Here are a small network's activations along a few directions, averaged over the inputs that share one value of a field.
Related values have similar rows: they may be neighbours, one step apart, or belong to one group.
(in the rows, 500 means zero)
Strong random noise was added to every row along 9 fixed directions; ignore it. To show where, here is one row again and again, with new noise each time:
[498 574 429 505 528 511 610 520 510 508 373 488 563 566 453 651 409 353
 622]
[559 569 526 461 502 452 641 544 522 505 389 602 533 574 460 694 404 355
 539]
[403 490 438 509 562 674 507 406 543 481 540 501 489 669 654 472 715 627
 540]
[554 364 454 470 440 560 518 559 609 518 498 640 502 702 545 589 470 584
 667]
[609 445 602 468 510 401 536 525 385 475 578 545 502 486 556 478 520 484
 269]
[446 546 451 617 549 592 535 423 385 514 530 345 622 356 414 520 449 503
 499]
[448 457 496 547 502 531 366 349 394 579 649 498 606 456 427 584 500 691
 498]
[556 485 336 536 411 624 671 681 569 609 358 475 439 483 453 321 561 621
 428]
[453 609 532 539 621 544 486 422 402 400 493 440 553 532 604 545 574 434
 490]
[501 556 658 573 529 672 600 440 452 285 573 383 470 355 606 431 554 429
 424]
[590 410 485 499 449 434 305 557 365 389 545 360 476 452 547 372 431 484
 502]


Values of BIP:
roko: [428 475 430 500 537 536 566 462 500 651 563 486 511 502 454 424 531 560
 456]
rika: [614 479 422 573 582 418 635 767 572 526 321 710 599 754 555 627 390 465
 577]
toki: [522 567 366 433 427 545 677 644 720 715 308 630 368 591 335 466 495 561
 544]
fupul: [512 388 410 626 536 590 675 547 500 516 546 466 614 506 447 578 392 452
 571]
doga: [547 372 682 575 567 537 626 445 477 384 770 393 498 372 594 338 512 428
 310]
tane: [507 384 647 602 510 678 556 493 469 312 675 428 510 279 565 404 376 463
 577]
ketu: [524 276 375 483 604 486 608 653 549 611 465 706 566 862 700 442 560 561
 519]
nav: [434 415 373 483 504 444 521 483 544 682 505 496 644 488 339 589 465 461
 492]
buk: [437 531 456 589 511 592 536 529 621 583 423 549 594 468 388 571 480 461
 649]
tubi: [533 355 591 442 514 517 546 510 575 495 644 523 433 573 599 416 620 583
 470]
zir: [514 504 485 515 563 366 499 585 460 523 474 402 493 425 506 299 546 508
 345]
dep: [445 723 742 589 581 715 583 428 523 413 559 636 458 321 578 491 601 620
 437]
nus: [466 554 368 450 507 430 539 519 431 434 394 309 434 498 584 332 516 250
 441]
serad: [465 509 427 572 590 565 520 510 564 381 436 364 538 552 656 453 547 420
 591]
tud: [449 704 594 352 392 336 345 367 542 610 392 610 375 441 421 603 645 599
 366]
bol: [412 476 473 460 499 478 557 411 663 645 477 644 510 565 371 634 551 617
 605]
folig: [504 624 560 563 597 498 567 587 554 414 380 625 496 613 621 576 577 513
 478]
zar: [508 680 668 672 638 579 809 468 353 531 493 584 708 274 424 616 452 459
 230]
The values of BIP form a ring.
- Going along BIP from zar by way of its neighbour nus, in what order are fupul, doga, ketu, nav, tubi, folig met? => ketu, doga, tubi, nav, folig, fupul
- Which values are neighbours of bol? Give them in the order they are listed. => buk, zir
- Which values are neighbours of dep? Give them in the order they are listed. => roko, tane

Values of KIZOF:
bezu: [560 486 614 390 499 387 478 567 614 481 458 621 419 583 467 580 492 460
 548]
fubep: [535 416 481 550 460 462 307 541 414 403 512 422 562 473 545 499 435 477
 539]
boki: [369 703 171 553 671 451 660 489 390 706 340 320 577 569 400 494 548 415
 449]
kab: [594 558 543 447 333 624 866 654 847 650 294 696 367 471 328 553 525 632
 544]
mov: [424 607 501 466 540 434 391 445 497 603 503 440 436 417 446 426 656 514
 401]
viv: [382 327 348 578 570 618 553 385 585 418 548 355 604 660 605 539 532 485
 682]
nibaf: [374 424 317 351 580 407 356 398 406 550 536 346 404 783 716 337 674 476
 444]
mupu: [465 594 343 456 399 595 671 499 601 665 419 513 403 549 376 457 630 528
 438]
libas: [638 557 639 405 358 369 553 620 598 387 341 542 320 471 530 434 534 420
 416]
vude: [422 577 566 234 496 363 630 338 570 488 551 362 334 446 504 503 582  84
 302]
zona: [618 548 473 373 300 295 362 598 467 573 386 512 291 458 377 469 344 474
 481]
kamu: [460 651 532 589 555 484 207 483 378 549 429 726 620 438 460 581 453 740
 671]
mar: [607 510 536 415 365 368 471 533 419 517 574 497 381 419 418 388 488 536
 279]
midif: [501 492 401 590 591 521 471 673 436 481 409 359 577 450 540 237 433 421
 485]
bupo: [462 477 573 525 381 935 786 520 664 333 584 447 329 419 603 279 759 575
 372]
pamas: [455 593 423 447 393 523 339 415 463 568 481 447 467 409 376 531 541 574
 449]
zigiz: [353 538 313 351 304 662 441 419 625 552 383 447 277 461 427 397 580 610
 696]
gora: [483 527 364 484 320 577 619 512 628 600 382 400 411 371 424 426 580 569
 399]
The values of KIZOF form a ring.
- Which values are neighbours of libas? Give them in the order they are listed. => kab, viv
- Which values are neighbours of zona? Give them in the order they are listed. => boki, nibaf
- Which values are neighbours of mupu? Give them in the order they are listed. => mar, bupo
- Which values are neighbours of kamu? Give them in the order they are listed. => midif, zigiz
